A small network was shown many inputs. Here are its activations along a few directions, one row for each input.
Each table varies a few parts of the input and shows all the possible inputs, shuffled.
A made-up example of a description, with smaller parts first: one of 2 separate values, together with either a single point or one of 11 places around a ring or (one of 4 places along a line, together with one of 8 places around a ring).
Shared parts are said once, and a part with two or three values counts as separate values.
In the rows, zero is written as 128.

Other details of the inputs shift rows strongly along two fixed directions, in all tables alike. That doesn't count.

Rows:
R1: [175 142 180 137 113 134 150 105  74  93 138 136 131]
R2: [122 125 117 124 151 107 106 135 143 140 117 132 125]
R3: [201 137 164 182  72 119 147 135 123 163 145 109 128]
R4: [ 78 110  95  90 161 135 127 127 166 141 113 117 129]
R5: [ 54 150  81 159 156 128 111 167 168 218  93  73 109]
R6: [209 148 167 211  64  70 143 146 130 181 126  90 126]
R7: [ 86 102 104 108 169 141 127 125 171 137 124  99 113]
R8: [160 120 148 110 122 135 117 109 108  77 141 174 129]
R9: [111 159 115 156 167 111 132 151 123 195 117  97 113]
R10: [120 115 122 125 150 145 121 128 142 143 143 116 112]
R11: [177 145 170 196  77 105 136 133 140 110 142 109 132]
R12: [ 82 107 106  94 170 144 104 134 158 137 124 116 120]
R13: [ 99 118  80 122 167 113 124 133 149 151 134 149 127]
R14: [113 131 153  96 104 165 128 101  89  64 111 171 149]
R15: [ 70 104  97  70 153 135 124 118 154 116 115 127 131]
R16: [193 134 175 122  78 110 123 114  85  84 140 167 139]
R17: [150 133 117 206 146  88 134 155 173 206 125  65  92]
R18: [ 68 132  94 103 200 148 134 130 135 131 117 116 112]
R19: [174 121 152 165 101 130 143 129 129 145 149 104 122]
R20: [157 150 166 118  96 113 146 120  63  97 127 152 146]
R21: [174 115 139 160 126 116 151 122 133 118 137 123 127]
R22: [123 123 131 121 140 140 110 135 144 149 133 121 116]
R23: [150 122 161 119  89 122 117 126 119 124 130 119 135]
R24: [111 141 148 114  96 145 125 114  92 100 108 144 141]
R25: [ 84 108  79  79 169 114 134 120 142 102 124 158 141]
R26: [185 130 135 191 118 104 142 138 133 159 151 111 110]
R27: [105 110 115  89 149 156 115 114 131 112 140 153 132]
R28: [108 121  80 136 175 111 138 143 170 157 127 121 120]
R29: [ 21 111  73  49 192 173 110 111 126  92 105 161 144]
R30: [206 131 179 190  92 102 124 129 124 137 140 105 113]
R31: [ 71 144 100 166 177 137 114 153 158 202 114  71 100]
R32: [183 134 150 178 122 112 127 133 123 148 149 118 108]
R33: [135 148 124 168 117  94 106 170 150 225 128  72 104]
R34: [ 53 128  92 134 173 156 113 141 158 163 110  87 108]
R35: [153 135 166  91  95 152 157 110  66  39 122 184 161]
R36: [185 111 175 103  96 136 126  96  99  46 135 175 143]
R37: [ 75 107 102  71 162 150 101 126 142 120 129 151 125]
R38: [146 126 157 113  80 123 137 107 110  22 133 182 162]
R39: [121 149 153 161  75 126 129 143 114 148 107 100 131]
R40: [218 152 166 206  84  95 132 142 117 175 145 113 119]
R41: [185 145 145 210 104  88 140 148 156 196 124  86 111]
R42: [ 93 129  99 135 158 115 103 160 175 204 115  81 109]
R43: [176 145 138 189  85 102 140 153 141 206 138  90 122]
R44: [183 153 143 188  95  79 122 151 119 196 142 109 117]
R45: [179 147 133 185 104  91 124 147 126 187 142 122 117]
R46: [ 47 142  59  76 171 143 117 137 135 138 118 119 127]
R47: [ 95 156  85 130 144 136 127 161 140 176 120  97 123]
R48: [130 138 116 161 124 115 115 152 150 211 135  96 113]
R49: [182 129 164 140  68 112 156 123 115 126 133 117 147]
R50: [ 41 135  67 108 177 131 111 143 141 169  99 100 124]
R51: [ 79  95 109  67 179 167 105 112 141  86 136 149 117]
R52: [ 77 102  88  80 176 128 123 114 152  98 114 160 136]
R53: [147 110 150 116 105 143 140 113 133 102 127 129 137]
R54: [ 97 112 113  79 132 140 112 114 121 116 138 155 133]
R55: [ 92 106  97  98 194 140 104 125 146 108 134 147 101]
R56: [ 71 154  72 178 152  79 111 172 188 196 113  82 111]
R57: [161 133 163 148  77 120 140 117 120  58 135 155 151]
R58: [ 42 119  74  34 187 184 119 106 123  66 126 164 136]
R59: [172 118 163 107  66 135 145 102  93  79 147 162 153]
R60: [150 151 152 134 117 118 141 132  82 125 123 137 142]
R61: [200 127 158 154  83 102 154 120 113 108 131 148 152]
R62: [159 123 167  80  92 179 149  88  70  13 151 168 146]
R63: [145 115 150  85 112 121 115 103 105  64 129 173 143]
R64: [170 128 131 155 116 111 140 129 125 136 146 147 124]
R65: [155 102 150 115 113 147 151 108 126  83 139 132 139]
R66: [153 107 148  99 105 151 153 106 124  80 136 152 148]
R67: [ 75 140  97  86 161 129 136 134 109 113 109 142 136]
R68: [114 119 106 122 137 124 141 134 157 155 123 110 137]
R69: [ 73  86 112  54 178 166 107 107 145  75 133 145 123]
R70: [ 78 135 116 118 153 159 117 124 127 128 110 130 124]
R71: [139 137 152 100 122 152 152 112  87  70 123 162 141]
R72: [116 124 159 105  99 171 130 107  98  66 115 154 144]
R73: [188 125 152 130  80 108 143 108  88  87 147 174 148]
R74: [126 118 156 103 122 170 136  94  93  60 133 148 139]
R75: [127 139 107 144 154 103 103 147 145 169 126 127 114]
R76: [107 154 111 182 143 129 122 158 142 212 111  70 115]
Description of these inputs: one of 4 places along a line, together with either a single point or one of 6 places along a line or (one of 2 separate values, together with one of 6 places around a ring).
Changing only the place on the line of 4 turns R19 into R43. The same change can be made to R1. Which row results?
Answer: R60
Change only the choice among 2 separate values in R28. List by row number the other rows that result.
Answer: R66
Change only the place on the line of 4 in R56. List by row number the other rows that result.
Answer: R11, R38, R57
Start at R51 and move only the place on the ring of 6, one step at a time. The first step leads to R10. Which rows follow, in order?
Answer: R19, R65, R7, R69
Change only the choice among 2 separate values in R2. List by row number the other rows that result.
Answer: R42
Start at R39 and move only the place on the line of 6, one step at a time. The first step leads to R24. Which rows follow, in order?
Answer: R50, R46, R67, R20

Rows:
R77: [214 147 173 210  58  88 146 151 133 182 136  86 128]
R78: [164 122 137 149 135 114 127 128 135 135 143 130 115]
R79: [ 94 120 100 133 164 127 119 135 165 146 122 107 114]
R80: [ 67 117  84 102 187 140 125 125 155 117 122 133 119]
R81: [113 137 150 104  97 160 131 115  91  87 119 144 144]
R82: [ 78 150  98 138 137 127 116 157 145 190 108  96 124]
R83: [120 112 106 132 167 119 111 132 162 151 137 119 109]
R84: [100 132  91 141 167 117 133 142 154 157 119 111 121]
R85: [205 119 169 160  87 111 131 123 124 125 146 130 126]
R86: [ 94 140 123 121 130 147 127 139 123 163 112  98 127]
R87: [115 143 154 107 111 170 134 119  86  91 120 130 137]
R88: [129 133 110 150 135 105 137 141 149 164 128 108 125]
R89: [148 107 126 101 134 122 130 109 125  93 146 165 136]
R90: [157 149 140 130 104 111 134 124  85 108 128 160 138]
R91: [132 140 168 123  89 160 131 119  88 103 121 127 138]
R92: [106  87 131  52 135 162 129  85 118  26 133 186 151]
R93: [202 124 161 160  89 103 132 128 125 137 149 127 125]
R94: [137 105 121  93 150 130 132 106 122  78 142 174 133]
R95: [ 56 150  90 128 156 119 107 155 146 180 100 101 122]
Describe the family of inputs behind these rows.
Answer: either a single point or one of 6 places along a line or (one of 2 separate values, together with one of 6 places around a ring)

Rows:
R96: [171 143 163 172 103 122 134 143 113 157 125 101 118]
R97: [119  98 148  54 105 170 125  86  98  35 131 185 156]
R98: [ 72 133  74  99 186 120 113 140 142 150 121 132 121]
R99: [162 145 153 142  97 121 146 121  99 117 133 141 136]
R100: [172 152 155 182 100 114 128 142 113 157 129 107 123]
R101: [ 96  93  88  86 193 130 118 115 155 101 144 161 117]
R102: [ 55 114  83  72 190 153 106 125 140 126 126 142 117]
R103: [ 88 144  91 168 154 108 112 158 172 209 109  79 114]
R104: [131 125 144 103 123 159 135 102 101  75 135 149 137]
R105: [134 122 149 125 103 147 138 122 120  96 129 127 135]
R106: [168 150 148 184  79  99 144 146 128 174 124  99 129]
R107: [ 81 131 100 139 161 122 121 151 166 186 114  82 109]
R108: [196 107 159 133  97 116 139 111 128  85 149 154 137]
R109: [147 136 136 134 100 110 132 131 118 124 124 133 143]
Changing only one part turns R97 into R102. The same change can be made to R109. Which row results?
Answer: R98
Describe the family of inputs behind these rows.
Answer: one of 2 separate values, together with either a single point or one of 6 places along a line
Change only the choice among 2 separate values in R96. List by row number the other rows that result.
Answer: R107
Change only the choice among 2 separate values in R100. List by row number the other rows that result.
Answer: R103
